Each row below holds a small network's activations on one input, seen along a few directions.
Each table varies a few parts of the input and shows all the possible inputs, shuffled.
Descriptions start from the smaller parts, as in this example, which fits no table here: one of 3 separate values, together with either a single point or one of 11 places along a line or (one of 4 places along a line, together with one of 5 places around a ring).
Shared parts are said once, and a part with two or three values counts as separate values.

Other details of the inputs shift rows strongly along two fixed directions, in all tables alike. That doesn't count.

A family of inputs:
r1: -10, -6, -1, 16, 11, 10, -1, 10, -6, 7, 12, 16, -13, 18, 16
r2: -14, -11, 4, 6, 11, -5, 5, 0, 5, -3, 5, 23, -11, 4, 15
r3: 7, -18, -2, 21, 5, -11, 5, -2, 4, -52, 7, 13, 10, -8, 15
r4: 69, 25, -30, 2, 18, -14, 38, -39, -11, 3, -17, -1, 36, -12, -5
r5: -21, 5, -11, -71, -30, 19, -42, 2, 40, 56, -13, -12, -6, -3, -45
r6: 9, 3, -17, 39, 36, -22, 36, -6, -41, -21, -1, 24, -15, 3, 23
r7: -36, -30, 82, -7, -37, 14, -29, 23, 46, 1, 9, -14, 19, -5, -13
r8: 29, 24, -57, -18, 16, 3, 7, -17, -16, 34, -11, 6, -2, 12, -10
r9: 88, 35, -43, 28, 41, -23, 69, -58, -32, -3, -10, 9, 36, -7, 17
r10: -11, 2, 10, 15, 5, -2, 7, 3, -25, 4, -4, 6, -17, -2, 10
r11: 78, 54, -116, -82, 1, 20, -9, -60, 22, 100, -26, -16, 21, -6, -45
r12: 0, -7, -3, 21, 5, -16, 14, 0, -12, -43, 6, -4, -2, -12, 20
r13: 60, 33, -69, -28, 22, -3, 21, -51, 1, 47, -15, 12, 12, -1, -10
r14: -21, 30, 21, -19, -33, 34, -37, 16, 14, 48, 13, -50, -7, 15, -16
r15: -22, -1, -13, -49, -15, 12, -30, 12, 30, 29, -6, 9, -10, 5, -27
r16: -34, -10, 15, -88, -66, 25, -74, 24, 70, 25, -5, -33, 7, -13, -54
r17: -13, -2, -2, 17, 9, 3, 1, 9, -18, 9, 6, 4, -16, 10, 17
r18: 17, 10, -27, 11, 19, 5, 9, -10, -15, 24, 5, 10, -5, 15, 12
r19: 82, 59, -119, -98, 3, 6, 1, -66, 24, 89, -38, 3, 23, -9, -53
r20: -10, -14, 11, 2, -13, -2, -8, 6, 15, -28, 11, -4, 3, -7, 6
r21: -27, -28, 70, 15, -19, 0, -8, 17, 21, -24, 3, -8, 15, -11, 1
r22: 0, 0, 6, 37, 24, -4, 20, 0, -31, -4, 6, 19, -14, 11, 23
r23: 55, 30, -75, 12, 39, -9, 35, -32, -39, 21, -9, 14, 1, 11, 11
r24: -10, -2, 1, 22, 9, 6, 1, 6, -21, 11, 6, 2, -15, 12, 14
r25: 60, 72, -55, -48, -16, 33, -12, -38, 11, 91, -1, -42, 20, 16, -31
r26: 3, -7, 42, 15, -5, -3, 12, -3, 9, -6, 6, -6, 20, -4, 6
r27: -40, -26, 20, 30, 16, -11, 6, 24, -6, -34, 12, 25, -23, 6, 28
r28: 105, 64, -76, -62, -1, 3, 25, -71, 9, 76, -30, -26, 49, -18, -38
r29: -38, -43, 32, 31, -2, -14, -9, 34, 1, -86, 8, 13, -9, -5, 12
r30: -40, -29, 79, 30, -13, -7, -1, 34, 5, -36, 11, -9, 2, -2, 12
r31: -37, 21, 27, -17, -34, 31, -41, 29, 12, 30, 9, -45, -13, 23, -21
r32: -19, -12, -14, 11, 15, 2, -1, 10, -8, -9, 1, 12, -17, 7, 4
r33: 5, -13, 31, 6, -4, -7, 6, 5, 9, -26, -10, 2, 19, -6, -10
r34: -8, -9, -17, 22, 27, -15, 18, 7, -14, -24, 5, 29, -16, 8, 20
r35: 8, -3, 0, 57, 37, -9, 32, -4, -43, -16, 10, 27, -14, 19, 37
r36: 14, 5, -40, 9, 23, -1, 13, -16, -11, 11, 0, 6, -7, 0, 12
r37: -48, -9, 72, -41, -50, 15, -39, 32, 38, 25, 1, -38, 3, -5, -29
r38: -46, -27, 24, 46, 15, 0, 1, 40, -23, -33, 18, 18, -30, 19, 29
r39: -32, -11, 25, -81, -69, 30, -74, 16, 78, 39, 5, -34, 13, -12, -44
r40: -14, -11, 0, 7, 12, -2, 1, 7, 7, -3, 9, 25, -11, 9, 13
r41: -12, -3, -5, 17, 13, 5, 1, 10, -24, 2, 1, 10, -17, 18, 3
r42: -32, -35, 31, 3, -21, -2, -27, 22, 25, -52, 7, 1, 4, -15, 3
r43: -8, 0, 14, 18, 7, 3, 7, 2, -20, 7, 1, 12, -15, 5, 11
r44: -12, -6, 42, -44, -39, 14, -31, 13, 42, 22, -10, -23, 20, -9, -38
r45: 2, 1, -4, 44, 27, -9, 26, -3, -42, -9, 3, 15, -15, 12, 30
r46: -13, -13, 9, 0, -13, -5, -9, 7, 11, -31, 6, -9, 1, -13, 6
r47: -26, -28, 67, 13, -19, 0, -10, 23, 19, -26, 2, -7, 13, -7, -3
r48: -3, -2, -9, 39, 25, -3, 16, 7, -36, -7, 7, 12, -17, 17, 21
r49: -31, -14, 26, 25, 8, -9, 6, 14, -15, -12, 6, 10, -21, 1, 18
r50: 27, -19, -17, 46, 26, -22, 27, -12, -14, -76, 5, 29, 14, -8, 28
r51: -10, 16, -8, -58, -33, 29, -43, 1, 24, 79, -6, -22, -4, 8, -34
r52: -17, 12, -6, -68, -31, 18, -40, 3, 31, 62, -14, -13, -7, -2, -46
r53: -36, -16, 36, 14, -9, 22, -24, 25, 2, 20, 16, 2, -18, 20, 6
r54: -20, 2, 45, -77, -60, 24, -51, 15, 60, 54, -10, -40, 20, -10, -53
r55: -15, 16, -7, -63, -31, 26, -42, 3, 21, 68, -14, -17, -7, 2, -44
r56: -30, -16, 4, 26, 15, 2, 2, 27, -20, -23, 7, 21, -23, 19, 13
r57: 70, 24, -77, -26, 9, -10, 12, -42, 5, -7, -17, 3, 29, -16, -15
r58: -3, 1, 39, 14, -5, -6, 15, -1, -4, -3, 3, -19, 11, -9, 9
r59: 4, -8, -1, 24, 6, -12, 15, -2, -7, -40, 11, 2, 1, -6, 21
r60: -30, -8, 14, -52, -44, 13, -44, 22, 39, 4, 0, -26, -3, -9, -31
r61: -29, -20, 69, 16, -17, -2, -3, 18, 12, -17, 7, -15, 9, -9, 7
r62: -9, -9, -12, 21, 25, -18, 22, 1, -16, -24, 1, 27, -16, 2, 21
r63: -46, -38, 37, -26, -38, 8, -52, 39, 43, -42, 3, -4, 0, -9, -23
r64: 29, 13, -44, -39, -11, -2, -8, -15, 15, -3, -12, -11, 13, -12, -23
r65: -1, -1, 43, 15, -5, -2, 14, -1, 2, 0, 9, -14, 13, -2, 9
r66: 87, 18, -32, 63, 57, -31, 82, -54, -45, -41, -9, 29, 36, -5, 32
r67: -21, 6, -6, -75, -37, 20, -44, -2, 50, 65, -9, -14, -3, -9, -32
r68: -37, -15, 33, 38, 9, -6, 7, 26, -32, -23, 5, 12, -28, 4, 19
r69: -13, 1, 4, 16, 9, 0, 4, 8, -25, 6, 0, 6, -17, 6, 8
r70: 92, 33, -95, 0, 33, -24, 45, -61, -22, -20, -17, 12, 30, -19, 7
r71: 46, 15, -40, 53, 58, -28, 61, -32, -52, -22, -3, 39, -4, 6, 34
r72: 16, 7, -33, 4, 22, -12, 20, -22, -11, 6, -6, 12, -6, -4, 9
r73: 16, 11, -37, 7, 19, 2, 11, -8, -16, 15, 1, 10, -7, 10, 12
r74: 3, -9, 37, 14, -5, -6, 11, -4, 7, -13, -2, -9, 20, -12, 4
r75: -18, -17, 60, 46, 6, -15, 25, 12, -15, -39, 10, -5, 5, -6, 27
r76: -17, -24, 16, 7, -11, -8, -13, 13, 14, -49, 6, 1, 4, -13, 8
r77: -4, -22, 1, -2, -11, -5, -17, 10, 18, -46, 2, 4, 9, -11, -5
r78: 90, 40, -97, 1, 34, -24, 50, -54, -30, -14, -15, 5, 21, -13, 6
r79: 28, 5, -36, 3, 7, -14, 14, -13, -7, -30, -2, -1, 8, -11, 5
r80: -31, -12, 66, 16, -15, -4, 1, 24, 1, -14, 10, -20, 1, -4, 8
r81: 12, -6, -24, 50, 43, -8, 32, -10, -28, -21, 10, 27, -11, 9, 34
r82: -29, -19, 62, 21, -7, -9, 5, 26, -2, -33, 4, -8, 2, -1, 5
r83: -13, -1, -1, 15, 11, 0, 3, 8, -26, 2, -2, 12, -16, 16, 4
r84: -34, 10, 37, 49, 1, 10, -2, 36, -27, -20, 24, -24, -22, 25, 21
r85: -15, 11, 6, -31, -21, 19, -26, 2, 8, 52, -6, -14, -10, -1, -16
r86: 16, 9, -28, -59, -32, 12, -34, -9, 39, 19, -8, -21, 17, -16, -35
r87: -10, -10, -7, 24, 24, -15, 19, 1, -18, -19, 2, 18, -17, 2, 16
r88: -49, -22, 39, 39, 9, -7, 4, 33, -35, -35, 2, 16, -32, 6, 14
Description of these inputs: one of 4 places along a line, together with either a single point or (one of 2 separate values, together with one of 5 places along a line) or one of 11 places around a ring.
Question: Changing only the place on the line of 4 turns r32 into r36. The same change can be made to r55. Which row results?
Answer: r85
Question: Changing only the place on the line of 4 turns r59 into r12. The same change can be made to r1. Which row results?
Answer: r73
Question: Which other rows does r70 become when the place on the line of 4 takes its other values? List them by row number.
Answer: r16, r39, r86
Question: Which other rows does r74 become when the choice among 2 separate values takes its other values? List them by row number.
Answer: r76
Question: Which other rows does r78 become when the place on the line of 5 takes its other values? List them by row number.
Answer: r57, r77, r79, r86
Question: Which other rows does r28 become when the place on the line of 4 takes its other values? List them by row number.
Answer: r9, r75, r82
Question: Start at r22 and move only the place on the ring of 11, one step at a time. The first step leads to r35. Which rows follow, in order?
Answer: r53, r18, r1, r81, r40, r2, r13, r71, r43
Question: Which other rows does r16 become when the choice among 2 separate values takes its other values? List them by row number.
Answer: r54

A family of inputs:
r89: -31, -41, 37, 91, 49, -30, 46, 18, -44, -75, 15, 47, -23, 7, 59
r90: 0, 2, -27, -20, -1, -1, -9, -1, 1, 1, -7, 6, -8, -2, -11
r91: 16, -8, -6, 43, 39, -17, 39, -13, -30, -19, 0, 32, -2, 6, 27
r92: 12, 21, -2, -7, -3, 2, 5, -6, -8, 17, -5, -17, 4, 2, -10
r93: -63, -17, 41, -24, -42, 21, -53, 44, 27, 3, 12, -27, -20, 4, -17
r94: 6, 9, -23, -10, -4, 13, -13, -3, 8, 17, 7, -7, -3, 7, -2
r95: 2, 3, -10, -21, -1, -4, 1, -7, 3, 16, -13, 4, -1, -7, -13
r96: 4, 7, -33, -16, -4, 3, -12, 2, 1, -3, -2, -5, -5, 1, -9
r97: 18, 19, -5, -4, 1, 10, 4, -13, 2, 33, 1, -10, 8, 7, -3
r98: 27, 22, -14, -1, 9, -6, 20, -17, -19, 13, -11, -4, 7, -2, -4
r99: -3, -6, -15, -21, 1, 3, -8, -6, 15, 21, -3, 16, -4, 1, -6
r100: 21, 20, -14, -2, 0, 11, 1, -13, -1, 27, 5, -14, 8, 7, 0
r101: 4, 4, -31, -17, -5, 13, -19, -1, 15, 14, 6, 0, -3, 7, -5
r102: 43, -17, 6, 43, 20, -30, 40, -22, 1, -81, 3, 14, 38, -22, 25
r103: -73, -34, 90, 20, -24, 13, -27, 46, 15, -4, 21, -7, -18, 10, 12
r104: -56, -51, 95, -4, -49, -5, -35, 43, 50, -71, 10, -24, 18, -25, -10
r105: 10, 5, 6, -8, 2, 3, 6, -13, 3, 33, -5, 4, 6, 0, -2
r106: 4, 2, -24, -26, 1, -6, -2, -7, 3, 9, -13, 12, -4, -6, -14
r107: 16, 23, -12, -9, -7, 6, 0, -6, -8, 16, -3, -23, 5, 1, -10
r108: 7, 11, 4, -18, -5, -1, 4, -8, -3, 25, -14, -5, 5, -6, -15
r109: 11, -10, -28, 42, 38, -16, 29, -7, -28, -37, 5, 36, -12, 7, 31
r110: 2, 3, 0, -16, -1, -2, 1, -4, -1, 16, -14, 3, 0, -4, -14
r111: 6, 17, -15, -11, -11, 8, -11, 0, -5, 8, -1, -20, -1, 1, -11
r112: 16, 16, -20, -5, -4, 13, -8, -9, 1, 20, 6, -11, 4, 7, -1
Question: What do these inputs look like to the network?
Answer: one of 2 separate values, together with either a single point or one of 11 places around a ring
Question: Changing only the choice among 2 separate values turns r98 into r103. The same change can be made to r110. Which row results?
Answer: r91
Question: Which other rows does r95 become when the choice among 2 separate values takes its other values? List them by row number.
Answer: r89
Question: Which other rows does r94 become when the choice among 2 separate values takes its other values? List them by row number.
Answer: r93
